These are the activations of a small neural network, seen along a few directions. Each row is one input.
In each table, some parts of the input vary, and every possible input appears once, in random order.
Descriptions start from the smaller parts, as in this example, which fits no table here: ring(8) and (point or ring(11) or (values(3) and line(6))).
Shared parts are said once, and a part with two or three values counts as separate values.
(in the rows, 128 means zero)

Rows:
row 1: [185  69  86 131 115 164 156  99 173 106 121 163]
row 2: [ 85 141 159 125  87  92  90 170  56 102 212 129]
row 3: [137  98 148 121  69  93 117 157  29 109 190  87]
row 4: [ 82 137 134 103 106  90  93 166  62 118 210 106]
row 5: [130 152 110 132  71  99  88 113  75 104 139  66]
row 6: [149 124 112  68 154 142 151  75 198 146 158 166]
row 7: [129  74  93 123 152 136 140 166 218 107 100 194]
row 8: [173 109 128 155 145 155 164 151 202 120  48 148]
row 9: [194 104 110 104 124 165 160  65 176 142 129 137]
row 10: [129 122 133 123  92 110  91 129  51  93 163  65]
row 11: [114 169 141 132 186 148 189 119 212 166  94 141]
row 12: [153 148 143 164 160 171 201 106 188 157  68 113]
row 13: [115 146 101 144  88  88  83  92  75 114 130  62]
row 14: [143 105  82 110 135 157 135 114 198 114 149 196]
row 15: [134 153 161 131 183 156 151  77 206 172 147 134]
row 16: [ 64 149 172 129 210 135 141 186  26 198  52 179]
row 17: [103 137 163 168 171 153 154 179  13 191  23 147]
row 18: [ 76 150 128 111 110  91  76 136  77 112 189  99]
row 19: [174  46 100 145 133 161 143 155 193 106  73 162]
row 20: [143 112 132 121  82 105 101 154  45 107 180  76]
row 21: [ 85 174 107 104  96  52  76 104 100 124 150 107]
row 22: [184 143 162 156 141 172 163  72 186 158 109 109]
row 23: [ 78 174 126 115  97  84  67 127  91  98 163 104]
row 24: [114 135 140 157 165 154 142 158 224 111  74 181]
What is each input in this table made of? -> values(2) and (point or line(5) or ring(6))
The inputs of row 17 and row 16 match in every part but the values(2) part. If row 22 is changed in the same way as row 17 into row 16, which row does it become? -> row 15
Change only the ring(6) part in row 11. List by row number the other rows that result. -> row 6, row 7, row 14, row 15, row 24
Change only the values(2) part in row 24. List by row number the other rows that result. -> row 8

Rows:
row 25: [177  66 104 121 128 159 151 151 180 102 120 155]
row 26: [100 108 121 124  98  98  96 156  73 116 146 123]
row 27: [146 101 119 121 152 153 148 123 176 130  99 165]
row 28: [124 154 141 146 179 163 155 127 181 157  98 150]
row 29: [117 147 145 135 109 117 113 135  58 137 140 110]
row 30: [125  85 122 128  80  98  83 169  85  95 155 127]
row 31: [139 166 148 147 174 152 172 111 174 170  72 129]
row 32: [151 128 134 155 149 160 156 112 173 142  86 154]
row 33: [ 81 179 157 119 144  96 125 138  66 146 125  97]
row 34: [158 154  94  97  69  99 104  26 194  78 243  77]
row 35: [145  85 117 106 135 157 139 125 175 125  95 164]
row 36: [101 121 122 128 117  95  96 155  71 118 149 118]
row 37: [102 170 141 137 129 115 127 136  59 148 136  96]
What is each input in this table made of? -> point or (values(2) and line(6))
Start at row 31 and move only the line(6) part, one step at a time. The first step leads to row 28. Which rows follow, in order? -> row 32, row 27, row 35, row 25
Change only the values(2) part in row 35. List by row number the other rows that result. -> row 26

Rows:
row 38: [132  92 110 137  99 110 118 170  74  95 118 125]
row 39: [126 178 157 132 153 135 149 113 131 161 120 115]
row 40: [146  99  94 110  83 107 101 114 104 101 172 109]
row 41: [161  95  92 126 136 165 139 115 231 104 126 173]
row 42: [174 102 104 127 119 143 137 125 211 108 134 140]
row 43: [155  73 116 141 144 154 147 156 174 119  70 169]
row 44: [ 57 172 146 103 114  81  82 134  43 149 167 104]
row 45: [178 105 102 125 102 140 138 113 163 115 153 121]
row 46: [160  90 117 137 148 181 174 160 189 123  89 188]
row 47: [158  96 110 119  89 124 130 120 131  99 167  97]
row 48: [129 144 125 130 118 138 129  68 163 137 143 114]
row 49: [116 174 152 136 190 152 158 122 209 142  92 162]
row 50: [118 158 132 122  99  96 105  93 106 113 183  96]
row 51: [ 98 172 139 122 125 101 115 106  74 155 123 101]
row 52: [152  91 111 137 104 143 117 152  91 112 100 120]
row 53: [136 135 133 123 139 140 140  75 209 145 133 138]
row 54: [114 105  98 102  75  77  73 131  72  92 204 110]
row 55: [119 157 161 138 175 146 150 108 182 165  89 143]
row 56: [ 69 139 139 129 122  79  92 183  24 122 137 117]
row 57: [122 182 161 123 137 121 134 117  98 152 132  93]
row 58: [147  79 110 143 124 152 138 150 132 118  85 140]
row 59: [133 145 120 118 154 157 150  77 230 141 135 158]
row 60: [124 124 149 138 148 133 134 141  73 146  93 113]
row 61: [141 134 148 150 174 148 163 161 147 154  73 159]
row 62: [111 138 146 138 137 117 132 160  56 135 113 111]
row 63: [101  87 116 107  86  93  88 177  30 105 159 135]
row 64: [118 118 144 146 195 181 166 147 179 152  65 179]
row 65: [142 163 132 115 104 114 122  84 129 126 171  83]
row 66: [ 79 159 131 109  88  65  76 110  75 109 211  93]
row 67: [125 135 145 157 159 146 144 156 110 145  83 131]
The inputs of row 42 and row 61 match in every part but one. If row 40 is changed in the same way as row 42 into row 61, which row does it become? -> row 62
What is each input in this table made of? -> ring(5) and line(6)
Change only the line(6) part in row 50. List by row number the other rows that result. -> row 48, row 53, row 59, row 65, row 66
Start at row 57 and move only the ring(5) part, one step at a time. The first step leads to row 65. Which rows follow, in order? -> row 47, row 52, row 60

Rows:
row 68: [140  95 105 127 122 136 126 151 105 107 124 134]
row 69: [129 124 107 106 100 107  85 121 137 108 170 124]
row 70: [141 152 144 121  98 119 111 101 117 131 165  88]
row 71: [125 128 139 140 135 120 132 139  85 159  89 127]
row 72: [104 175 143 123 120 102 119 110 111 141 148 108]
row 73: [111  96 133 128 129 141 127 163  94 131 123 157]
row 74: [156 122 141 138  96 138 134 111 109 129 139  83]
row 75: [101 148 118 109 123  96  94 138 128 120 164 142]
row 76: [ 82 136 135 125 145 108 113 159 113 109 140 147]
row 77: [159 134 130 147 183 183 187  87 231 148  62 156]
row 78: [160 119 134 128 114 142 146 139  89 146 114 101]
row 79: [147 109 104 137 181 181 169 112 250 123  84 193]
row 80: [ 93 159 159 136 147 107 129 130  98 137 123 114]
row 81: [146  96 100 126  99 112 120 132 125 104 146 119]
What is each input in this table made of? -> values(2) and (point or ring(6))
The inputs of row 80 and row 76 match in every part but the values(2) part. If row 71 is changed in the same way as row 80 into row 76, which row does it become? -> row 73
Change only the values(2) part in row 79. List by row number the other rows that result. -> row 77

Rows:
row 82: [164 112 100 140 135 161 151  96 200 131  68 159]
row 83: [132 138 128 119 113 117 118 101 123 125 158  84]
row 84: [100 152 132 114 114 107 110 114 142 115 175 116]
row 85: [117 147 132 120 113  99 103 108 135 124 167 117]
row 86: [136 169 133 135 122 112 126 118 107 142 130  81]
row 87: [119 114 132 137 125 118 133 148  75 125 109 116]
row 88: [ 97 119 127 130 124 120 115 158  85 123 123 140]
row 89: [113 139 147 132 138 129 123 125  81 145 116 106]
row 90: [141 149 125 138 106 112 125 110 124 132 155  79]
row 91: [114 108 130 119 100 109 111 153 102 113 149 139]
row 92: [ 89 125 126 130 136 118 115 163  90 111 126 145]
row 93: [164 116 133 145 163 196 176 108 175 157  96 172]
row 94: [ 96 148 148 126 149 109 114 140  96 150 124 127]
row 95: [129 102 119 105 101 121 120 122 117 104 172 110]
row 96: [103 141 149 124 141 118 121 129  85 145 118 121]
row 97: [115 113 117 110 104 111 102 140 131 102 184 125]
row 98: [143 122 145 141 171 179 166 123 196 152 106 187]
row 99: [116 157 143 114 130 102 120 112 110 132 135 103]
row 100: [144 101 122 128  99 106 119 145  87 120 134 123]
row 101: [137 123 103 134 152 153 140 127 228 121  90 170]
row 102: [131 103 125 113 105 105 122 153  93 116 139 128]
row 103: [156 117 147 131 164 179 175 116 182 150  91 183]
row 104: [122 140 127 117 114 106 115 100 127 123 160 104]
row 105: [ 91 170 141 114 128 104 117 122 125 129 150 122]
row 106: [111 114 119 119 105 115 100 155  99 100 156 153]
row 107: [125 147 148 145 140 127 124 131  81 140 112  94]
row 108: [128 121 125 151 118 133 127 152  70 121 108 112]
row 109: [128 158 129 121 134 116 122 104 102 137 133  93]
row 110: [144 114 117 139 151 144 141 117 227 123  83 164]
row 111: [129 107 121 109 107 104 107 140 129 111 173 117]
row 112: [148 104 105 118  99 118 120 120 108 120 167 108]
row 113: [105 112 125 132 133 110 131 158  84 130 112 120]
row 114: [106 166 134 119 125  97 111 118 118 144 141 120]
row 115: [156 116  95 134 145 158 154 101 206 126  76 168]
row 116: [137 127 133 130 177 186 159 133 195 143 104 192]
row 117: [173 123 142 153 155 203 177 129 181 153  90 152]
row 118: [ 82 152 148 127 155 115 110 136 100 133 130 134]
row 119: [155 111 116 128  99 118 126 133 113 113 165  88]
row 120: [150 110 117 136  92 127 117 143  80 111 137 116]
row 121: [174 111 116 144 138 158 156 118 210 126  61 132]
What is each input in this table made of? -> line(5) and (values(2) or ring(6))
The inputs of row 99 and row 105 match in every part but the line(5) part. If row 115 is changed in the same way as row 99 into row 105, which row does it become? -> row 101
Change only the ring(6) part in row 86. List by row number the other rows that result. -> row 90, row 107, row 108, row 119, row 120
Start at row 118 and move only the line(5) part, one step at a time. The first step leads to row 94. Which rows follow, in order? -> row 96, row 89, row 107
Change only the values(2) part in row 93. List by row number the other rows that result. -> row 82
